These are the activations of a small neural network, seen along a few directions. Each row is one input.
In each table, some parts of the input vary, and every possible input appears once, in random order.
Descriptions start from the smaller parts, as in this example, which fits no table here: ring(8) and (point or line(11) or (values(2) and line(6))).
Shared parts are said once, and a part with two or three values counts as separate values.
In the rows, 128 means zero.

Table:
R1: [157 123 151 151 208 152  93  84 187 150 133  81 148 112  73]
R2: [147 127  51  89 141  65  35  75 129 139 109 147  85 115 171]
R3: [130 134 227 173  87 140 214 149 118 131 145 107 132 139 100]
R4: [154 125 103 120 167  71  63  51 158 157 123 106 108 108 135]
R5: [182 122  35 113 194 114  22  87 174 103  91 118 151 143 155]
R6: [102 133 148 134 167  87 136  42 166 169 151  86 129 102 117]
R7: [130 130 227 175  71 131 229 144  95 132 150 137 107 138 115]
R8: [143 110  32  64 117 104  41 121  86 137 102 200  56 116 171]
R9: [150 123 205 167 168 152 163  86 144 173 152 115  97 108  69]
R10: [174 133 218 185 137 142 163 125 154 146 134  91 127 134  80]
R11: [160 107  10  76 167 141  17 124 143 101  82 159 125 156 157]
R12: [ 94 158 170 145  60 104 192 195 130  85 133  79 199 158 138]
R13: [105 120   6  54  96  86  73 109  89 128 108 206  70 124 210]
R14: [127  99  32  54 144 204  29 178  88 128  94 208  77 116 132]
R15: [163 117 195 173 190 178 138 101 167 156 144  96 124 117  55]
R16: [156 103  29  65 141 136  19 125 112 124  92 177  84 131 150]
R17: [114 137  24  82 120  43  61  64 125 133 118 151 101 115 211]
R18: [115 125 200 155 144 131 190  68 137 172 162 109 107 110  94]
R19: [164 122 224 183 142 164 182 123 136 154 148 116 102 129  67]
R20: [160 122 227 179 122 155 190 119 120 162 144 132  88 121  81]
R21: [ 86 147 187 149  36 113 247 183  79  99 154 144 148 149 154]
R22: [171 120  99 130 197 111  50  66 182 140 116  91 141 117 116]
R23: [ 90 108  14  42  96 160  81 157  60 136 109 241  60 115 188]
R24: [138 143 212 174  78 108 192 150 136 114 135  83 153 154 118]
R25: [ 41 151 149 127  55 144 220 240  81  78 147 121 200 142 139]
R26: [144  97  12  65 168 208  19 175 113 108  81 192 112 144 140]
R27: [ 39 153 135 125  71 149 202 252 100  70 141 101 222 141 135]
R28: [179 125 126 162 221 150  79  91 202 127 119  75 177 128  91]
R29: [188 122  76 145 216 118  48  76 195 117 106  88 176 131 131]
R30: [116 104  37  52 119 174  52 170  64 141 103 231  49 104 149]
R31: [128 132 221 169  99 129 222 101 110 159 155 131  98 121 113]
R32: [173 130 184 177 197 162 124 101 184 146 135  81 145 120  67]
R33: [ 45 160 112 127  73 126 184 251 116  55 135  85 243 146 159]
R34: [119 132 217 172  56 117 243 141  87 126 154 147 110 142 138]
R35: [140 124 163 145 184 115 115  61 166 169 140  94 115 105  87]
R36: [ 38 153 135 127  47 134 234 234  73  73 151 134 203 144 164]
R37: [167 121  55  95 170 105  20  82 157 123  99 126 111 127 143]
R38: [ 92 145 199 148  50 128 233 186  88 106 148 131 148 146 126]
R39: [110 135  80 109 146  44  90  37 158 155 131 102 121 104 170]
R40: [ 87 148 194 145  60 128 213 197 111  98 145 101 170 151 114]
- What do these inputs look like to the network? => line(4) and line(10)
- The inputs of R9 and R18 match in every part but the line(4) part. If R30 is changed in the same way as R9 into R18, which row does it become? => R23
- The inputs of R10 and R31 match in every part but the line(4) part. If R5 is changed in the same way as R10 into R31, which row does it become? => R17

Table:
R41: [171 119 223 178 134 159 181 113 132 152 141 127  99 130  80]
R42: [130 116  75  92 128 130  83 129 106 131 114 170  95 127 147]
R43: [107 142 172 155 114 142 184 166 125 109 143 106 169 137 114]
R44: [189 111  82 124 227 138  16  64 188 140 108 106 121 123 101]
R45: [129 136 208 168 122 152 193 139 133 136 149 106 135 130  93]
R46: [106 138 139 134  95 132 165 177 124  93 128 110 175 149 133]
R47: [109 138 103 121  94 121 141 168 115 100 121 131 152 139 161]
R48: [ 82 155 178 153  89  86 198 143 136 110 150  78 181 129 131]
R49: [118 120  79  91 119 145  86 161 101 127 114 165 101 119 139]
R50: [127 115  73  82 137 111  72  90 113 150 117 166  72 115 144]
R51: [110 132  77 107 108 116 115 149 107 115 120 155 124 125 170]
R52: [114 132 208 163 131 158 200 129 129 153 156 114 125 114  85]
R53: [189 123  71 130 228  89  18  32 208 152 104  82 143 110 127]
R54: [164 129 225 185 121 133 190 104 137 148 145 108 111 135  91]
R55: [122 125  72  96 127  76  99  69 120 144 124 156  95 120 172]
R56: [137 117  76  89 132 110  77  94 116 138 114 166  81 127 151]
R57: [ 97 148 173 154  99 116 192 158 132 104 145  90 177 138 119]
R58: [128 121  84  97 114 144  92 167 105 116 110 165 114 132 141]
R59: [116 124 100 105 112 160 116 179 107 114 118 152 129 132 131]
R60: [173 108  77 118 233 149  17  59 189 156 109 107 117 106 100]
R61: [194 114  75 129 227 115  14  48 202 145 102  92 137 121 116]
R62: [121 114  72  82 129 130  72 122 101 139 117 170  83 109 144]
R63: [121 124  83 102 110 136 106 161 106 113 116 159 124 134 152]
R64: [107 155 212 173  96  84 208 114 143 136 159  76 152 121 112]
R65: [113 131 134 133 107 149 152 185 116  98 125 121 165 149 127]
R66: [125 127 108 118 102 145 126 175 112  98 116 141 147 147 143]
R67: [132 119  74  93 129  98  89  83 119 138 119 160  89 129 161]
R68: [ 92 142 140 138  88 105 172 165 124  99 133  97 180 144 151]
R69: [155 114 223 169 141 166 181 105 127 169 147 131  89 114  74]
R70: [ 90 138 172 148 122 153 188 158 120 125 150 112 161 123 109]
R71: [121 144 210 170 107 123 200 131 139 131 152  88 147 133 103]
R72: [124 119  73  96 126 121  96 121 107 130 120 166 104 128 157]
R73: [114 125  68  97 123 102 102 106 106 131 124 165 107 114 172]
R74: [132 123 107 112 109 156 113 180 109 102 111 150 136 144 132]
R75: [ 98 130 134 122 115 163 158 177 115 112 133 130 157 134 120]
R76: [148 142 229 185 110  97 196  89 138 154 152  91 117 124 104]
- The inputs of R42 and R73 match in every part but one. If R56 is changed in the same way as R42 into R73, which row does it become? => R55
- What do these inputs look like to the network? => line(4) and (point or line(8))
- List by row number the other rows that have the line(4) part in common with R70. => R49, R50, R52, R59, R60, R62, R69, R75
- List by row number the other rows that have the line(4) part in common with R66. => R46, R54, R57, R61, R63, R67, R71, R72
